Each row below holds a small network's activations on one input, seen along a few directions.
Each table varies a few parts of the input and shows all the possible inputs, shuffled.
Descriptions start from the smaller parts, as in this example, which fits no table here: one of 3 separate values, together with either a single point or one of 11 places around a ring or (one of 6 places along a line, together with one of 8 places around a ring).
Shared parts are said once, and a part with two or three values counts as separate values.
In the rows, 128 means zero.

Other details of the inputs shift rows strongly along two fixed directions, in all tables alike. That doesn't count.
These rows show it; all are for the same input, with only those details redrawn:
[129 130 128 127 125 125 138 128 127 129 116 126 126 132 129 122 127]
[109 126 183 102 188 138  76 157 138 127 209  84 135 183 101  82 128]
[185 148 134 113 102  88  57 162 158  98 138 147 131 106  82 230 158]

A family of inputs:
r1: [121 133 122 129 124 131 130 126 129 129 121 134 127 125 133 120 126]
r2: [127 133 124 128 124 131 134 127 129 132 121 133 128 127 133 120 127]
r3: [130 115 123 130 131 132 139 115 122 132 134 129 125 122 138 134 125]
r4: [130 130 124 129 124 127 138 128 126 131 122 129 125 130 129 122 126]
r5: [129 130 128 127 125 125 138 128 127 129 116 126 126 132 129 122 127]
r6: [125 129 128 130 123 122 140 126 128 128 123 129 128 128 130 123 126]
r7: [171 149 133 116 104  96  54 158 158  99 140 149 131 106  87 216 156]
r8: [134 116 120 129 133 136 138 117 120 133 130 128 121 125 136 133 126]
r9: [119 131 128 129 123 124 134 126 129 124 118 130 129 126 131 121 126]
r10: [125 131 126 127 123 129 134 128 130 129 115 128 128 129 130 120 129]
r11: [125 129 125 131 122 123 141 125 127 129 124 131 127 126 131 123 125]
r12: [129 120 124 140 132 135 139 120 120 134 133 125 134 118 137 136 123]
r13: [122 120 122 140 131 138 133 119 119 131 131 127 135 117 138 135 123]
r14: [129 119 121 137 132 143 133 121 120 136 127 127 132 121 135 134 126]
r15: [129 132 124 128 119 127 131 129 130 128 116 133 127 126 128 127 131]
r16: [133 120 122 138 134 139 137 121 118 136 129 125 130 122 135 135 125]
r17: [105 126 185 102 188 134  76 155 140 125 214  85 138 179 101  84 127]
r18: [130 116 119 128 130 139 133 116 121 134 128 131 123 124 135 132 127]
r19: [126 130 126 129 125 123 139 125 128 130 126 132 129 125 132 123 124]
r20: [132 131 125 129 122 124 137 129 127 128 117 130 125 130 128 127 128]
r21: [124 120 120 139 131 142 130 120 119 133 128 128 134 119 136 134 125]
r22: [119 131 127 131 122 125 134 126 128 125 121 132 128 125 131 121 126]
r23: [119 131 123 131 124 132 132 126 128 129 121 132 126 127 132 114 126]
r24: [120 133 126 130 124 126 131 126 129 126 126 134 129 123 133 123 125]
r25: [131 131 124 128 126 127 138 128 126 132 122 131 125 130 132 122 125]
r26: [123 116 121 130 130 134 132 115 122 129 131 131 125 119 138 132 125]
r27: [119 130 123 132 121 127 135 125 127 127 122 133 127 123 133 120 124]
r28: [119 131 127 129 125 130 132 127 129 127 117 129 128 129 131 115 128]
r29: [126 131 123 129 122 131 134 128 129 131 120 131 126 128 130 120 128]
r30: [124 117 119 130 130 139 129 115 121 131 129 132 124 121 137 131 127]
What is each input in this table made of?
Answer: one of 5 places around a ring, together with either one of 2 separate values or one of 4 places along a line
Changing only the place on the ring of 5 turns r8 into r30. The same change can be made to r16. Which row results?
Answer: r21
List by row number the other rows that have the place on the ring of 5 in common with r15.
Answer: r2, r10, r14, r18, r29
Which other rows does r13 become when the choice among 2 separate values takes its other values? List them by row number.
Answer: r26

A family of inputs:
r31: [140 128 133 121 130 122 129 134 129 127 123 121 123 138 122 129 131]
r32: [125 118 126 128 130 133 120 122 127 128 140 130 129 122 129 136 128]
r33: [134 130 134 120 125 118 129 134 133 126 126 125 124 136 120 125 131]
r34: [130 118 126 128 137 137 120 121 123 129 137 126 129 123 132 141 128]
r35: [117 126 129 131 129 133 115 124 130 124 136 132 132 119 130 133 129]
r36: [133 128 135 124 128 117 133 131 130 127 134 125 130 131 124 132 127]
r37: [126 142 134 125 122 120 122 141 135 122 117 126 132 135 118 119 131]
r38: [129 134 133 122 124 115 126 134 133 122 126 128 123 136 120 123 130]
r39: [136 126 125 119 132 135 119 128 128 130 128 129 121 132 127 130 132]
r40: [120 124 126 130 129 130 117 123 127 123 140 133 128 121 130 133 127]
r41: [143 125 134 129 135 125 135 132 124 133 131 119 131 136 124 138 129]
r42: [124 132 125 120 125 128 116 129 133 125 131 136 121 130 125 124 130]
r43: [135 121 128 130 136 130 126 125 125 131 140 124 130 124 131 139 127]
r44: [121 130 131 133 129 127 122 128 132 125 138 130 132 120 129 131 127]
r45: [121 134 129 136 127 130 119 134 130 126 134 129 137 120 127 129 126]
r46: [139 120 128 134 137 135 128 126 122 135 139 121 131 127 127 142 129]
r47: [141 140  79 150  62 108 194 104 123 125  27 167 119  86 153 152 128]
r48: [135 117 125 133 138 142 122 123 120 134 137 123 130 126 127 143 129]
r49: [128 133 134 125 127 115 130 132 131 123 134 129 128 130 124 129 125]
r50: [124 127 128 131 129 124 124 126 129 124 142 131 128 122 128 132 126]
r51: [139 127 135 124 134 121 133 131 126 129 132 121 129 133 127 136 127]
r52: [121 139 126 125 123 133 110 135 134 126 122 134 129 129 124 120 131]
r53: [130 122 129 129 130 126 126 126 128 129 142 127 130 123 129 135 127]
r54: [130 127 126 119 126 130 119 129 132 129 131 133 122 130 125 126 132]
r55: [125 140 135 130 126 120 126 138 133 124 126 126 138 130 123 126 127]
r56: [ 61 113 126 146 155 172 185 101 100 153 119 107 133 149 170  24  98]
r57: [122 134 128 122 124 131 114 130 136 125 127 135 125 128 126 123 133]
r58: [125 136 137 127 127 117 129 133 134 123 130 128 133 129 125 128 127]
r59: [140 125 126 123 133 140 120 130 126 134 127 126 121 135 124 132 133]
r60: [144 127 133 124 131 126 131 136 126 130 122 117 124 141 119 131 133]
What is each input in this table made of?
Answer: one of 5 places around a ring, together with one of 6 places along a line
Changing only the place on the line of 6 turns r46 into r44. The same change can be made to r48. Which row results?
Answer: r35
A walk changes only the place on the ring of 5. It starts at r40 and steps to r42. List the rest of the walk in order.
Answer: r38, r49, r50
Which other rows does r55 become when the place on the line of 6 takes its other values? List them by row number.
Answer: r36, r41, r49, r51, r58

A family of inputs:
r61: [137 131 120 135 115 121 110 131 131 118 131 140 132 110 122 161 132]
r62: [152 138 130 121 107  98 115 136 141 112 117 138 124 119 114 170 140]
r63: [115 119 137 122 150 140 129 123 125 134 152 117 126 138 137 103 122]
r64: [122 121 140 127 149 141 129 129 121 139 151 115 131 143 130 107 121]
r65: [117 114 137 121 153 146 128 122 121 134 144 111 123 146 132 100 124]
r66: [105 121 138 130 149 145 129 121 124 134 153 117 128 138 131 101 121]
r67: [111 129 146 123 142 127 138 135 127 130 141 110 131 150 126  92 120]
r68: [136 130 122 133 117 122 109 129 133 118 126 141 134 108 125 166 133]
r69: [106 117 136 122 151 139 126 119 121 132 153 118 127 138 137 100 118]
r70: [148 143 126 116 107 109 107 140 143 114 114 146 120 124 113 156 141]
r71: [120 118 138 122 155 141 134 125 122 138 150 114 125 146 135 102 119]
r72: [149 143 129 129 110 103 114 144 140 115 119 135 130 118 110 161 136]
r73: [140 131 126 130 122 124 111 132 135 122 129 135 134 112 124 162 136]
r74: [112 117 137 126 149 140 131 123 125 138 154 115 129 140 135  99 122]
r75: [108 139 143 118 142 135 126 135 132 131 132 116 132 150 128  84 124]
r76: [154 130 123 125 120 118 113 133 134 124 135 136 129 117 117 169 136]
r77: [145 128 122 131 120 127 107 134 129 122 125 131 128 119 116 160 139]
r78: [113 119 139 129 148 142 130 126 124 137 152 116 130 138 134 101 121]
r79: [137 139  63 154  50 115 216  97 115 134   7 176 116  81 164 140 122]
r80: [147 142 132 125 113 105 113 141 141 113 115 136 135 117 112 162 138]
r81: [ 96 106  77 163 100 160 249  73  86 160  36 139 115 112 192  63  99]
r82: [137 126 119 130 116 119 113 125 132 121 133 141 129 111 122 160 132]
r83: [148 132 124 130 123 123 117 132 130 126 124 135 134 116 124 165 134]
r84: [152 134 124 131 120 120 110 137 130 123 131 135 131 116 116 168 136]
r85: [145 148 125 124 110 110 106 145 145 118 115 140 126 121 111 149 139]
r86: [112 126 146 122 143 124 138 132 128 129 142 112 128 151 125  91 123]
r87: [148 124 121 126 119 125 110 130 132 123 128 134 125 120 116 161 139]
r88: [109 132 140 117 140 132 129 135 131 132 137 119 124 153 124  84 126]
r89: [112 119 139 126 151 148 125 126 121 136 140 109 132 145 132 104 124]
r90: [110 122 137 132 148 143 129 128 122 135 151 113 132 140 134  99 122]
What is each input in this table made of?
Answer: one of 5 places along a line, together with either one of 2 separate values or one of 4 places along a line
Changing only the place on the line of 5 turns r67 into r62. The same change can be made to r66. Which row results?
Answer: r69
A walk changes only the place on the line of 4. It starts at r68 and steps to r73. List the rest of the walk in order.
Answer: r83, r89

A family of inputs:
r91: [126 138 135 117 127 131 115 139 138 124 117 126 122 147 116 116 137]
r92: [133 129 139 134 133 125 129 134 131 133 141 117 135 130 123 130 129]
r93: [136 125  69 152  69 120 241  82 106 141  10 165 113  87 181 125 113]
r94: [109 124 140 118 147 139 157 118 119 140 130 116 123 158 138  77 119]
r95: [131 136 137 115 129 126 115 141 136 124 118 121 122 140 122 114 137]
r96: [125 141 135 126 128 115 121 141 131 121 130 126 127 138 117 117 123]
r97: [114 116 132 132 131 136 115 122 128 123 149 127 133 119 129 134 126]
r98: [115 142 133 125 121 113 117 137 138 117 135 131 127 132 119 110 128]
r99: [131 114 132 130 135 134 125 129 123 134 147 118 132 128 125 138 127]
r100: [116 129 139 121 139 131 150 129 126 141 134 118 130 148 134  90 118]
r101: [100 129 136 125 145 142 158 124 119 138 123 113 116 162 135  62 117]
r102: [180 124 114 123 118 119  70 137 140 114 147 147 125  93 110 226 150]
r103: [124 120 123 134 147 150 111 120 117 132 150 128 135 118 135 142 124]
r104: [126 132 141 137 138 123 126 133 126 125 140 121 138 130 128 133 126]
r105: [125 119 133 132 139 133 122 126 118 125 145 120 136 126 128 140 123]
r106: [168 152 128 113  97 100  77 161 156 108 117 147 133 114  90 190 154]
r107: [135 109 121 129 141 150 111 117 117 137 151 129 122 128 133 139 130]
r108: [108 130 140 125 143 129 147 127 122 135 134 118 133 148 138  91 113]
r109: [117 104 131 128 152 143 147 114 112 139 139 108 128 138 141 104 118]
r110: [157 143  64 156  45 104 206 106 120 129  13 179 116  75 151 161 127]
r111: [134 136 137 120 130 119 123 140 132 122 128 122 118 140 120 116 131]
r112: [137 125 137 130 141 124 129 129 131 127 138 115 130 132 126 132 128]
r113: [159 153 130 115 103  97  74 156 152 105 116 146 134 114  96 188 147]
r114: [111 142 134 118 120 121 108 136 142 118 124 130 131 133 120 108 133]
r115: [116 134 136 120 128 115 122 133 138 122 140 132 132 129 127 121 128]
r116: [133 126 136 128 138 127 128 128 129 131 137 118 129 136 120 132 131]
r117: [144 140 132 133 113 105  94 142 147 108 141 142 137 104 111 182 144]
r118: [107 102 130 132 152 152 154 110 107 145 140 109 124 148 140  89 117]
r119: [110 108 122 136 154 164 142 113 111 151 151 115 130 133 150  98 115]
r120: [113 118 124 135 140 152 104 115 128 132 153 137 129 110 135 136 127]
Changing only one part turns r94 into r116. The same change can be made to r93. Which row results?
Answer: r112
What is each input in this table made of?
Answer: one of 5 places along a line, together with one of 6 places along a line
A walk changes only the place on the line of 5. It starts at r98 and steps to r96. List the rest of the walk in order.
Answer: r110, r111, r101
A walk changes only the place on the line of 6. It starts at r120 and steps to r97. List the rest of the walk in order.
Answer: r117, r115, r98, r114
A walk changes only the place on the line of 6. It starts at r103 and steps to r105. List the rest of the walk in order.
Answer: r104, r108, r96, r113
